Each row below holds a small network's activations on one input, seen along a few directions.
In each table, some parts of the input vary, and every possible input appears once, in random order.
A made-up example of a description, with smaller parts first: ring(8) and (point or ring(9) or (values(3) and line(6))).
Shared parts are said once, and a part with two or three values counts as separate values.

A family of inputs:
x1: -12.4, 20.6, 7.6, 25.2, -12.4, 5.5, -17.9, 19.6, -18.6, -36.4, -38.1
x2: 38.7, -3.9, -59.4, 41.4, 15.3, -24.9, -30.5, 28.9, -19.6, 65.8, 38.8
x3: 31.0, -20.1, 1.0, -38.7, 13.5, -9.2, -12.3, -27.8, 8.4, -28.4, 1.3
x4: -7.2, 7.2, -7.3, -23.2, 25.2, -9.8, -27.5, -16.0, -19.0, -40.0, 1.5
x5: -17.2, -4.0, 3.0, 11.9, -9.0, 27.6, 42.7, -15.9, 21.4, 20.5, -6.1
x6: 52.6, -2.6, 8.8, -1.1, -3.0, -23.9, -16.4, -10.0, 23.3, -31.5, -11.1
x7: 22.5, -8.7, 39.5, -27.5, 6.0, -30.3, -11.5, -7.4, 18.3, -16.1, 10.3
x8: 18.6, -29.0, 13.5, -9.4, 1.7, -19.0, -16.4, -37.4, 35.9, -22.8, 1.5
x9: 39.2, 5.6, -5.4, 0.8, -25.6, -6.2, 26.9, 7.8, 29.2, -8.7, -11.0
x10: -18.5, -3.9, 6.1, 2.7, 13.8, -16.6, -32.2, -26.9, 6.7, -37.5, 4.4
x11: -8.3, 9.5, 27.5, -8.0, -1.4, 17.2, 48.4, 12.0, 10.3, 26.6, 3.9
x12: 8.3, 1.5, 22.9, -26.9, -15.5, -13.1, 27.1, 9.8, 26.0, 8.6, 7.7
x13: -1.0, 1.5, -7.3, -14.2, 3.1, 35.3, 52.6, -5.3, -2.0, 17.8, -6.7
x14: -3.0, 20.8, 1.8, 24.5, -21.2, 28.8, 16.7, 20.9, -8.8, -1.2, -27.2
x15: -37.6, 14.6, 34.3, -1.0, -2.9, 0.0, -15.8, 20.1, -19.7, -22.4, -18.5
x16: 1.3, -16.2, -2.1, -7.1, -23.5, -2.9, 21.3, -21.4, 38.9, -1.0, 0.1
x17: -12.4, 11.4, 31.6, -14.3, 19.2, -26.8, -25.3, 2.0, -7.7, -31.3, 13.6
x18: -36.1, -2.6, 6.8, 18.8, -19.1, 28.5, 15.6, -8.1, 0.6, 6.4, -16.5
x19: -43.8, -2.4, 10.8, 14.6, -7.3, 12.7, -22.3, -8.1, -7.4, -31.6, -26.0
x20: 6.1, -7.5, -27.8, 13.3, 24.8, -31.7, -29.9, 28.3, -22.1, 80.3, 56.9
x21: 15.9, 18.1, -1.5, 19.2, -11.3, 26.8, 45.8, 11.8, 10.5, 12.0, -16.8
x22: -31.4, 3.7, 1.3, -8.7, 4.0, 19.5, -12.7, 2.0, -31.7, -34.8, -28.2
x23: -0.1, -24.3, -53.2, 32.7, 16.3, -21.3, -33.9, -2.1, -10.4, 72.6, 50.2
x24: -25.2, 6.1, -6.8, -8.7, -6.3, 41.6, 18.0, 3.4, -23.9, 2.3, -19.6
x25: 14.9, 19.6, 2.7, 10.9, 10.2, -19.9, -29.8, -0.2, -4.9, -46.8, -5.3
x26: -31.0, 14.9, 29.8, -1.8, -11.5, 21.8, 15.2, 20.0, -12.0, 10.7, -7.3
x27: 16.8, -9.0, -14.2, -34.9, -11.4, 6.6, 29.0, -10.8, 14.0, -4.4, -1.0
x28: 19.1, -21.1, -64.0, 9.5, 28.2, -16.4, -25.1, 10.7, -35.8, 71.4, 49.2
The inputs of x26 and x14 match in every part but one. If x17 is changed in the same way as x26 into x14, which row does it become?
Answer: x25
What is each input in this table made of?
Answer: values(4) and (point or ring(6))
Which other rows does x19 become when the values(4) part takes its other values? List them by row number.
Answer: x1, x15, x22

A family of inputs:
x29: 37.9, -5.7, -30.9, 17.5, -24.8, 7.6, 45.4, -5.2, 40.3, 35.5, 5.3
x30: -1.5, 4.7, 22.9, -43.4, 6.2, 9.4, 53.9, -3.6, 23.3, -16.2, -0.4
x31: -19.8, -10.8, 0.1, -25.6, -2.9, 14.3, 25.8, 5.1, 13.8, 66.5, 23.5
x32: 52.2, -12.0, -52.9, 28.4, 1.6, -27.4, -35.3, -0.8, -24.9, 6.1, 10.7
x33: 6.2, 36.9, 9.2, 11.3, -13.8, 23.3, 49.1, 15.6, 2.0, -18.1, -56.1
x34: 0.0, -25.3, -20.2, -27.0, 39.4, -26.8, -34.7, -14.9, -8.8, 42.9, 45.6
x35: -17.9, 2.7, -36.0, 52.8, -12.9, 23.7, 7.8, 29.0, -19.9, 37.4, -10.6
x36: 24.7, 9.2, 20.5, -9.0, -7.6, -33.4, 0.4, -18.3, 43.9, -66.0, -21.6
x37: 37.3, -30.5, -14.9, -7.0, 40.9, -50.2, -25.7, -14.7, 7.9, 22.4, 48.2
x38: 28.4, 24.0, -30.1, 43.0, -10.7, 19.1, 30.8, 8.0, 10.0, 33.3, -18.0
x39: -29.6, 28.5, 8.4, 24.5, -3.9, 56.8, 11.1, 24.3, -20.9, -16.7, -40.9
x40: -54.3, 19.4, 41.2, -8.5, -15.2, 43.8, 21.6, 15.3, -33.1, 10.2, -8.9
x41: 8.0, -11.1, 38.9, -29.2, 21.1, -31.6, -14.1, -35.7, 31.2, -65.2, 3.6
x42: 12.3, -25.1, -39.1, 33.2, -2.8, -23.7, -65.7, 35.0, -48.9, 19.0, 14.9
x43: -19.2, 11.2, 23.7, 15.8, -10.8, 4.2, -61.4, 18.5, -20.4, -70.6, -34.9
x44: 19.6, 7.8, 1.3, 9.3, -17.7, -4.5, -24.2, -19.2, 2.1, -87.3, -43.5
x45: -29.6, -11.8, 49.0, -56.4, 1.5, -16.6, -25.8, -24.4, 6.3, -37.4, -1.6
x46: 20.6, 20.1, 13.4, -15.1, -18.2, 18.3, 61.2, 2.1, 39.4, -12.3, -28.3
x47: -39.4, 16.6, -17.9, 19.6, 2.3, 38.6, 12.9, 7.9, -20.4, 50.9, 30.2
x48: -39.2, -16.7, 41.7, -51.7, -19.8, 20.1, 41.5, -2.3, -0.9, 19.1, -13.3
x49: 66.7, -18.4, -20.3, 8.8, -3.2, -43.5, -25.4, -0.1, 16.1, 25.5, 30.9
x50: 11.2, -23.8, -15.6, -3.5, 3.3, -8.5, 41.3, -7.1, 27.9, 36.8, 24.3
x51: -16.8, -4.5, -27.3, 11.7, 31.7, -11.1, -52.5, 1.5, -43.0, 33.5, 48.2
x52: -57.9, 14.6, 35.0, 0.4, 16.1, -1.8, -38.0, -16.2, -22.9, -49.1, -7.0
The inputs of x42 and x49 match in every part but one. If x39 is changed in the same way as x42 into x49, which row does it become?
Answer: x46
What is each input in this table made of?
Answer: line(4) and ring(6)
Which other rows does x33 become when the line(4) part takes its other values? List them by row number.
Answer: x32, x38, x44
